A small network was shown many inputs. Here are its activations along a few directions, one row for each input.
In each table, some parts of the input vary, and every possible input appears once, in random order.
A made-up example of a description, with smaller parts first: one of 2 separate values, together with either a single point or one of 11 places along a line or (one of 6 places along a line, together with one of 8 places around a ring).
Shared parts are said once, and a part with two or three values counts as separate values.

Other details of the inputs shift rows strongly along two fixed directions, in all tables alike. That doesn't count.

Table:
row 1: [ 48 -16   1 -36   5  34  28  39  27   0 -23  -3]
row 2: [-25   6  14  21  10   3   3   9 -14  41  34   1]
row 3: [-42   9  24   6  20  -9  -8  16 -15  20  25 -11]
row 4: [-26   3  24  17   4  -4  -4  15 -17  40  26   0]
row 5: [ -5  16 -42  13 -20 -10 -17 -26 -11 -42 -17  23]
row 6: [ -3 -17 -27  27 -31 -22 -15 -23   4 -32 -26  26]
row 7: [-38   3  15  13  18  -2   7  16 -31  18  24 -17]
row 8: [  3 -13 -22  13 -26 -17 -28 -30   0 -31 -20  36]
row 9: [  7  -2 -15  10 -30 -11 -12 -52   2 -40   0  23]
row 10: [-15   2  16  13  15 -14   6  -8 -16  38  36 -25]
row 11: [ 58   2  15 -47   9  27  23   9  27   2 -23 -22]
row 12: [ 42  14   2 -40  15  26  23  44  19 -13 -33 -16]
row 13: [-25 -17  23  17  21 -14  -6  15 -14  34  26  -3]
row 14: [  9   4 -30   7 -38 -15  -7 -49  -7 -27  -7  18]
row 15: [  9  -1 -18  13 -36 -27 -20 -45   0 -31 -19   8]
row 16: [-42   6  22   6  29  -4  -6   6 -15  22  24 -15]
row 17: [-16   2  25   1   1 -17   4   1 -28  40  33 -18]
row 18: [-14   6  19   3  14 -10   5 -11 -23  41  38 -17]
row 19: [-22 -13  18  10  24  -5 -13   7 -17  38  29   0]
row 20: [ 28   6   3 -42   8  37  30  41  32 -16 -26 -16]
row 21: [-18  -5  36   5  15  -6  -3  -8 -18  27  42 -15]
row 22: [ 45 -21   2 -30   8  31  32  39  32  -4 -25  -7]
row 23: [ 48 -16  -1 -27  15  31  36  34  37  -3 -21  -4]
row 24: [ 34  14   0 -42  24  33  25  31  37 -13 -25 -13]
row 25: [-34   9  16  14  33  -3   4   6 -24  20  26 -15]
row 26: [-16  10 -28   5 -29 -17 -21 -21  -1 -44 -22  24]
row 27: [ 51  -1  14 -38  10  32  16  32  31   5 -32  -1]
row 28: [-14   3  28   1   8 -17  -2  -4 -25  39  32 -18]
row 29: [ 51  -5   8 -34  18  34  14  27  35   5 -31  -6]
row 30: [  7  -1 -27   4 -46 -15 -11 -44 -12 -28 -11  16]
row 31: [  1  -5 -27  16 -36 -16 -22 -25  -2 -25 -23  34]
row 32: [-10   5 -18  14 -17 -15 -21 -31  -7 -49 -28  19]
row 33: [-15  12 -38   9 -24 -10 -14 -28   1 -43 -15  25]
row 34: [ 50   6   9 -28  13  41  25  24  40   4 -24  -2]
row 35: [ 31   8   1 -37  17  34  38  32  35 -15 -25 -15]
row 36: [-28   1  17  18   2   3  -1  14 -19  40  30  -2]
row 37: [-42   9  21   4  27  -3 -11   9 -13  21  27 -13]
row 38: [-42   7  25   7  22 -11  -4  12 -16  21  22 -13]
row 39: [-41  10  16   9  29  -4   4   6 -14  23  29 -12]
row 40: [ 47 -18   9 -31  10  24  29  40  35  -4 -29  -5]
row 41: [-25 -12  12  27  26 -10   3   8 -10  36  27  -7]
row 42: [-12   4 -22  14 -24 -16 -14 -26 -10 -49 -27  19]
row 43: [ -4 -19 -33  27 -33 -14 -12 -24   1 -32 -23  24]
row 44: [ 55  -1  -1 -36  -6  24  29  31  31  -4 -16 -34]
row 45: [-36   8  12  16  26  -3  10  11 -27  19  28 -14]
row 46: [ 49 -14   8 -37   7  27  25  39  30   0 -27  -1]
row 47: [  8   1 -28  12 -44 -27 -21 -33   0 -33 -11   6]
row 48: [ 47 -16   8 -23  23  29  22  29  41  -2 -34 -14]
row 49: [-29  15  15   8  25 -12 -12  18 -29  23  21 -14]
row 50: [  0   3 -15  19 -33  -9 -28 -33   5 -27 -22  34]
row 51: [  3  -2 -23  11 -25  -5 -33 -40   0 -23 -22  35]
row 52: [  5  -6  -9   8 -43 -18 -12 -40  -3 -41  -6  22]
row 53: [  3  -8 -16   9 -45 -11  -9 -41  -6 -41  -3  20]
row 54: [ 55  -5  28 -41   4  25  27  19  32 -12 -16 -16]
row 55: [  3  -1 -33  19 -23  -9 -22 -37   4 -24 -17  35]
row 56: [-19  -2  25   9   8  -5  13  -2 -20  27  49 -12]
row 57: [-26  -7   9  15   6  -3  -1  17 -23  41  28  -3]
row 58: [  2 -11 -36  16 -27 -10 -14 -31  -1 -29 -11  37]
row 59: [  1  -2 -24  12 -38 -12 -24 -28  -5 -24 -22  37]
row 60: [ 49 -14   3 -28  22  31  29  28  40  -3 -23  -4]
row 61: [-21  -9  12  13  24  -5  -3   7 -16  38  35   3]
row 62: [-18   5 -23   9 -29 -17 -15 -26   0 -46 -24  22]
row 63: [ 29   8  10 -42  10  29  27  42  34 -17 -30 -14]
row 64: [-17   1  12  15   8 -14  12  -3 -19  37  37 -25]
row 65: [-10   4 -21  13 -11  -9 -24 -38  -6 -48 -27  17]
row 66: [  2   1 -34  15 -32  -5 -17 -34  -2 -23 -15  38]
row 67: [-29  14  12   7  31  -5 -15  11 -28  25  23 -15]
row 68: [  3  -4 -23  16 -29 -16 -29 -30   1 -26 -24  33]
row 69: [-26 -15  21  25  21 -16  -4  16 -13  35  20 -10]
row 70: [ 47 -14  -2 -19  15  29  38  35  39  -2 -27 -11]
row 71: [ 57  -2  12 -37  11  23  23  12  34   0 -26 -32]
row 72: [-15   5   7  13   7 -14   5   5 -16  35  44 -28]
row 73: [-21   3  14  12  19   0  -5   4 -18  44  31   4]
row 74: [  6  -5 -29  14 -45 -19 -10 -41  -5 -30 -14   7]
row 75: [-18  -2  22  11   2 -21   5   4 -21  37  30 -27]
row 76: [ 10   1 -27  11 -31 -21 -30 -45   4 -32 -11   3]
row 77: [-45   4  14   7  13  -4   6  16 -21  21  27 -14]
row 78: [ 58   2  10 -37   3  16  19  26  35  -4 -21 -33]
row 79: [-40  11  20   3  21 -12 -10  17 -18  22  24 -11]
row 80: [ -8  12 -39  10 -28  -9 -20 -21 -15 -43 -21  20]
row 81: [ 59   5   0 -35   9  23  26  19  38  -3 -14 -31]
row 82: [ 32  12   4 -40  23  36  27  30  40 -16 -24 -13]
row 83: [-43   8   9   4  12  -4   0  21 -23  23  29 -12]
row 84: [-25  -3  13  10   4   1  -3  14 -26  43  29   1]
row 85: [-25 -18  20  16  27  -8  -9   8 -12  35  28  -5]
row 86: [-43  11  10   9  19  -2   5  14 -15  21  33  -9]
row 87: [-23  -2   6  18  14  -3   3  12 -18  42  32   0]
row 88: [  0   2 -18  19 -27  -3 -31 -40   7 -26 -21  33]
row 89: [-40  10  17   2  28  -5 -13  10 -16  24  26 -13]
row 90: [ -4  18 -38  12 -13 -10 -23 -32  -8 -42 -19  23]
Each input here is: one of 6 places around a ring, together with either one of 4 places along a line or one of 5 places along a line or one of 6 places along a line.
The inputs of row 84 and row 73 match in every part but the place on the ring of 6. If row 36 is changed in the same way as row 84 into row 73, which row does it become? -> row 34
The inputs of row 12 and row 80 match in every part but the place on the ring of 6. If row 47 is changed in the same way as row 12 into row 80, which row does it become? -> row 44
The inputs of row 10 and row 71 match in every part but the place on the ring of 6. If row 82 is changed in the same way as row 10 into row 71, which row does it become? -> row 37
Change only the place on the line of 6 in row 31. List by row number the other rows that result. -> row 4, row 6, row 40, row 46, row 59
Change only the place on the line of 4 in row 52. List by row number the other rows that result. -> row 17, row 47, row 75

Table:
row 91: [-20  -6  25   3  15 -10   6  14 -16  33  29 -21]
row 92: [ 21  -5 -22   0 -18   9  -6 -15  17 -21 -22  29]
row 93: [ 23   6 -15  -8 -12  -1 -13 -25  13 -32 -23   8]
row 94: [ 27   2   9 -18   3  19  10  14  13   9  -8  -1]
row 95: [-38 -13 -18  44 -22 -35 -26 -38 -27  -6  14  23]
row 96: [ 22  -3 -22  -1 -17   8  -5 -18  12 -22 -24  25]
row 97: [-18   4  17   3  12  -9  10  15 -21  30  34 -28]
row 98: [-16   1  20   6   8  -1   7  17 -19  41  32 -11]
row 99: [  1  12  -3 -20  15  23  17  33  10 -10 -15  -2]
row 100: [-41   4  -9  35 -17 -35 -33 -50 -25 -15  16  10]
row 101: [ 22 -15   5  -9   6  12  18  21  20   4  -9  -3]
row 102: [ 21   8 -22  -9 -24   2   1 -20   7 -33 -17   8]
row 103: [-17   1  28   3  24  -7   0   8 -16  29  30 -24]
row 104: [ -2   7 -29  -4 -14   4  -1   4  10 -45 -33  13]
row 105: [ 23  -6 -19   1 -11   3 -11 -19  16 -22 -29  22]
row 106: [  3  14   0 -21  21  26  10  28  12  -8 -17   2]
row 107: [ 19  10 -14  -8 -12   0 -11 -26  16 -33 -24   6]
row 108: [-17  11  21  -1  21   0   2   8 -19  34  34 -17]
row 109: [ 25 -12   9 -11  13  14  12  14  17   6 -13  -4]
row 110: [-21  12  18   1  14  -2  11  10 -18  31  35 -23]
row 111: [ 24   0   9 -20   6   7  18  13  12  -6  -6 -20]
row 112: [-37   1 -11  32 -19 -34 -41 -46 -26  -5  14  21]
row 113: [  1   3   3 -17  19  15  15  33  14 -15 -19  -7]
row 114: [ 25  -4  -1 -13   3  19  21  18  11   9  -7  -1]
row 115: [-16  -7  30   8  18  -6  -2  13 -13  38  26 -14]
row 116: [ 20 -15 -16   4 -14   2  -8 -15  20 -27 -26  22]
row 117: [ 22  -5 -20  -1 -32  -3   0 -11  10 -27 -24  10]
row 118: [ 24  -2 -12  -3 -18   0 -15 -19  15 -23 -28  18]
row 119: [-37  -8 -17  42 -15 -29 -39 -40 -20   0  14  33]
row 120: [ 20   6   3 -19   1  10  22  14  13  -4  -5 -24]
row 121: [-19 -11  13  14  12  -4  10  24 -13  40  31 -11]
row 122: [-40   5  22   6  37   1  -2  27 -14  20  17 -11]
row 123: [-19  -2  18   3   9  -8   9  17 -19  35  31 -23]
row 124: [ 23  -7  -1 -13   2  20  19  21  16   9  -5   2]
row 125: [ 20   3   9 -19   7   8  20  11  15  -6  -7 -23]
row 126: [  3  11   4 -19  27  20   3  28  16  -8 -22  -1]
row 127: [-20  14  21   0  21   1   4   6 -16  33  33 -19]
row 128: [ 21   4 -17 -10 -21   5  -8 -22  11 -26 -22  17]
row 129: [ 23  -5  14 -20   9  11   9  11  16   1 -11 -12]
row 130: [-37  -8 -11  40 -29 -38 -29 -38 -28  -8  15  20]
row 131: [-38  -9 -25  44 -28 -34 -23 -35 -30  -4  16  21]
row 132: [ 23   3   4 -23  -1  16  18  15  10   4  -5  -9]
What do these inputs look like to the network? -> one of 6 places around a ring, together with either a single point or one of 6 places along a line
The inputs of row 105 and row 131 match in every part but the place on the ring of 6. If row 126 is changed in the same way as row 105 into row 131, which row does it become? -> row 104
The inputs of row 98 and row 130 match in every part but the place on the ring of 6. If row 114 is changed in the same way as row 98 into row 130, which row does it become? -> row 95
Change only the place on the ring of 6 in row 103. List by row number the other rows that result. -> row 93, row 97, row 102, row 108, row 111
Which other rows agree with row 128 in the place on the ring of 6? List them by row number. -> row 92, row 94, row 96, row 106, row 108, row 127

Table:
row 133: [ 41   6  17 -35  10  18  24  24  14  15  -4 -32]
row 134: [-18  14  29  -8  33   7   4  23 -14  35  25 -22]
row 135: [ -2  -9  12   8  -9 -11  -3  -4 -10  26  21  -3]
row 136: [-12  -7  20  13  10  -8   7   4 -17  46  36 -13]
row 137: [-32   1 -20  35 -19 -23 -38 -38 -19  -7   6  34]
row 138: [-31  -2  13  14  17  -1   9  23 -20  38  30  -6]
row 139: [-39  -7 -19  33 -31 -27 -27 -27 -27 -15   4  31]
row 140: [-41  11 -15  27 -12 -27 -35 -44 -21 -24   6  20]
row 141: [  0  -5  26   2  15   1  12  20  -9  53  35 -21]
row 142: [ 10 -16  -6  -2   4   2   8  18  18 -21 -28   0]
row 143: [ 21  -6 -14  -6 -20   5 -15 -16  15 -32 -35  30]
row 144: [ 30   9   7 -33  20  25  14  18  32 -19 -27 -13]
row 145: [ 37 -21  23 -18  20  11  24  30  26  12 -12 -27]
row 146: [-16   6  24   4  10 -10   4   3 -24  34  37 -26]
row 147: [ 26   7  19 -41  31  32  40  53  28   2 -13 -35]
row 148: [ 30  11  -1 -33   4  25  25  29  19 -18 -25 -15]
row 149: [ 29  -1 -26  -8  -8  15  -3 -17  22 -36 -34  27]
row 150: [-22 -12   8  25 -18 -26 -17 -22 -26  19  26   8]
row 151: [ 20  -2   1 -13   0  13  -4   7  17  -4 -19  13]
row 152: [-27   9  23  -5  28   3  17  32 -13  27  27 -28]
row 153: [ 23  11 -18 -17 -12  10  -7 -18  21 -47 -38  13]
row 154: [ 39  -1   4 -25  15  31  16  21  30  -1 -27   2]
row 155: [-41  -2 -13  30  -4 -14 -10  -9 -23  12  24  13]
row 156: [-38  -4 -23  34 -31 -27 -28 -27 -24 -12   7  31]
row 157: [-12  -7  16  13  16  -5   9   3 -19  42  40 -13]
row 158: [ -9   4  32  -6  22  -3  15  14 -11  35  34 -35]
row 159: [-20  -2  15   3  31  10  21  34 -14  39  31 -13]
row 160: [ 25   2 -18  -8 -25  -6  -2 -30  18 -44 -24   1]
row 161: [-19  -1  -1  13   1  -3   0  13 -11  18  14   4]
row 162: [ 33  -8 -27   0 -29   2   0 -29  19 -28 -21  16]
row 163: [ 20  13 -23 -12 -16   3 -16 -21  12 -39 -35  16]
row 164: [-29   5   4  20 -11 -26 -13 -28 -26   8  29  -7]
row 165: [ 14  11 -30 -11 -26   1  -4 -11   7 -44 -33  11]
row 166: [ 34 -14  10 -21  23  19  10  26  35 -12 -37  -5]
row 167: [ 20  -1 -27  -1 -13  11 -10 -22  21 -32 -30  28]
row 168: [-45  10 -23  28 -24 -28 -23 -33 -27 -27   8  16]
The inputs of row 158 and row 152 match in every part but one. If row 157 is changed in the same way as row 158 into row 152, which row does it become? -> row 159
What do these inputs look like to the network? -> one of 3 separate values, together with either a single point or one of 5 places along a line or one of 6 places along a line
Change only the place on the line of 5 in row 148. List by row number the other rows that result. -> row 147, row 152, row 165, row 168
Start at row 139 and move only the place on the line of 6, one step at a time. The first step leads to row 156. Which rows follow, in order? -> row 161, row 138, row 155, row 159
Change only the choice among 3 separate values in row 153. List by row number the other rows that result. -> row 164, row 168
